A small network was shown many inputs. Here are its activations along a few directions, one row for each input.
Each table varies a few parts of the input and shows all the possible inputs, shuffled.
Descriptions start from the smaller parts, as in this example, which fits no table here: one of 3 separate values, together with either a single point or one of 11 places along a line or (one of 5 places around a ring, together with one of 6 places along a line).
Shared parts are said once, and a part with two or three values counts as separate values.

Other details of the inputs shift rows strongly along two fixed directions, in all tables alike. That doesn't count.
To show where, the next rows are all for the same input, with only those details redrawn:
[-34 -19  -6  41   0  13   3 -26  -9 -16  27 -37   2 -27  -7]
[-25   2   6  19 -10  20  -5 -16 -16 -11   9 -23  -4  -9 -15]
[-16  21  18  -3 -20  26 -12  -8 -22  -6  -8  -9  -9   8 -23]
[  4 -28 -30   2  18 -18   8   1 -10 -33  -6 -13   9 -19  12]
[ 14  -7 -18 -22   7 -11   0  11 -17 -27 -25   2   3  -1   5]
[ 20   4 -11 -35   1  -8  -3  16 -20 -25 -36  11  -1   9   1]

Rows:
R1: [-26 -20   0  57  -6   2   4 -18   3  12  42 -17  31 -23  -2]
R2: [-16   5  19  28 -10   6  -4 -11 -14   8  24  -9  22  -2 -12]
R3: [  1 -16 -24  14  31 -14  34   8   4 -26 -18 -15  10 -14  25]
R4: [ 11 -11 -14 -37  17 -11  -7  17   7 -24 -17  -6 -19  -2   6]
R5: [  0 -73 -53  46  18 -59  31 -21  30  18  28  11  12 -42  53]
R6: [-34 -27  -4  52  -7  -7  21 -34   9  16  47  -4 -20 -37   7]
R7: [ -3 -49 -38  55  32 -29  36  -6  20   3   9 -16  39 -17  45]
R8: [ -6   7   7  37   0  14  -4 -14  20  32  20  -9  12  14  -7]
R9: [-20  15  14 -10 -27  29   2 -18 -10   8 -14  17 -63  -4 -14]
R10: [ 20 -13 -14 -44  12 -10 -13   8   4 -27  -3   4 -10  -4   9]
R11: [-18   3  20  12   0   7 -11  -4   9  14  33 -21  -1  -3 -11]
R12: [ -6  39  19 -15  -7  40  -7  -2   2  -6 -19  -6 -30  25 -33]
R13: [ -1  19  28 -14 -22  18 -27  -2   8  29  27  13   5   9 -15]
R14: [ 27   6 -15 -15  27 -11   8  17  13 -22 -17   0  -3   8   0]
R15: [-11  26  32 -13 -10  17 -20   4   2   7   9 -13 -19   8 -20]
R16: [ 36  15  -7 -27  19 -11   5  23   9  -8 -22  16   5  24  -2]
R17: [ 30 -14  -9 -27   6 -29 -18   9  14  22   7  25  26  10  23]
R18: [ 32   1  -1 -16  -6 -26  -9  16  -8  18 -25  36  35  26  16]
R19: [  4 -28 -30   2  18 -18   8   1 -10 -33  -6 -13   9 -19  12]
R20: [ -1  22  34 -19 -16  15 -26  -5  -1  18  29   5   2  12 -17]
R21: [ 32  -2 -15 -35 -14 -29  12  19   6  18 -31  60 -19   4  17]
R22: [-13  29  23  15 -17  31  13   4  -1  23 -15   5   7  19 -10]
R23: [ -5  18  28   0 -18  10 -25  -1  10  45  11   3   4  23  -7]
R24: [ 31   1 -19  -8  18 -11   7  21  21   1 -12  15  11  12   3]
R25: [-13  24  24  -5 -28  15   2 -12  -8  17  -3  22 -49  -3 -13]
R26: [ 29  10  -1 -30   3 -20  -4  22 -19 -17 -28  17  12  10   3]
R27: [-17   1  14  16  -7  10 -13  -1  17  25  31 -13   2  -5  -9]
R28: [ 34   5   1 -54   8 -19 -18  20   1 -15  -5  18  -1   7   7]
R29: [ 16   3  -9  -9  19 -11  27  20  -3 -10 -32   8  17  12  18]
R30: [-26  28  16   2  -8  41  13  -6 -11  -6 -30 -16 -21  12 -14]
What do these inputs look like to the network?
> one of 5 places along a line, together with either a single point or one of 5 places around a ring
The inputs of R23 and R4 match in every part but the place on the line of 5. If R18 is changed in the same way as R23 into R4, which row does it become?
> R19
Start at R11 and move only the place on the ring of 5, one step at a time. The first step leads to R20. Which rows follow, in order?
> R2, R29, R16
Change only the place on the line of 5 in R28. List by row number the other rows that result.
> R10, R13, R17, R20
Which other rows agree with R21 in the place on the line of 5? List them by row number.
> R1, R13, R22, R24, R27
Which other rows agree with R15 in the place on the line of 5? List them by row number.
> R3, R14, R25, R26, R28

Rows:
R31: [ 28 -49 -45   3  38 -49   8  14  24  -5   7  -3  46 -10  41]
R32: [ 24 -47 -52   4  44 -44  29  10  26 -25   7   3   6 -29  35]
R33: [ 27 -28 -39  -3  22 -36  27  15  -3 -25 -20  17  17 -13  28]
R34: [-47 -23  -3  65   2  11  22 -31  -4  -7  33 -39   3 -35   3]
R35: [ 56  42  19 -88 -21 -16 -28  38 -18   8 -52  64 -13  42  -9]
R36: [-25 -18   2  59  12   2   0 -20  15   8  53 -38  28 -18  -4]
R37: [-36   1   3  32  -2  31   6 -22   9  -6  14 -33 -29 -15 -15]
R38: [ 41  -4 -10 -56  -6 -32 -19  23   0  12 -25  43   5  16  22]
R39: [-30   4  17  32   3  23  -4 -12  -1  -4  29 -41  13  -8 -13]
R40: [-18  39  39  19 -37  29  -4 -11 -15  33  -1  13  -6  19 -27]
R41: [ 41   3 -10 -59   2 -24 -10  25 -10 -19 -26  36  -4   9   6]
R42: [-31 -29  -3  54   3   3   8 -30  30  33  49 -19   1 -21  13]
R43: [-23  39  40  -2 -23  40  -6  -7   0  19   0  -4 -32  12 -27]
R44: [ 36   0 -13 -36  -5 -27   4  26  -5  17 -46  48  15  24  24]
R45: [-11  42  40   3 -20  39 -18  -4  -7  14  11  -9   9  24 -34]
R46: [-15  69  57 -49 -53  60 -37  -3 -36   9 -31  10 -46  41 -55]
R47: [ 25 -24 -38 -19  39 -22   6  20  -1 -45 -27 -16  18  -3  18]
R48: [-27  32  42 -12 -32  34 -22 -13 -19   8  11  -6 -26   6 -31]
R49: [-48 -23 -13  63   4  19  20 -37  -8 -19  19 -46  -6 -32  -2]
R50: [ 34 -26 -34 -11  31 -43  18  18  22  -6  -6  20   2  -7  28]
The inputs of R44 and R40 match in every part but one. If R38 is changed in the same way as R44 into R40, which row does it become?
> R35
What do these inputs look like to the network?
> one of 4 separate values, together with one of 5 places along a line
Change only the place on the line of 5 in R32. List by row number the other rows that result.
> R37, R42, R43, R50
Start at R31 and move only the place on the line of 5, one step at a time. The first step leads to R36. Which rows follow, in order?
> R45, R39, R47
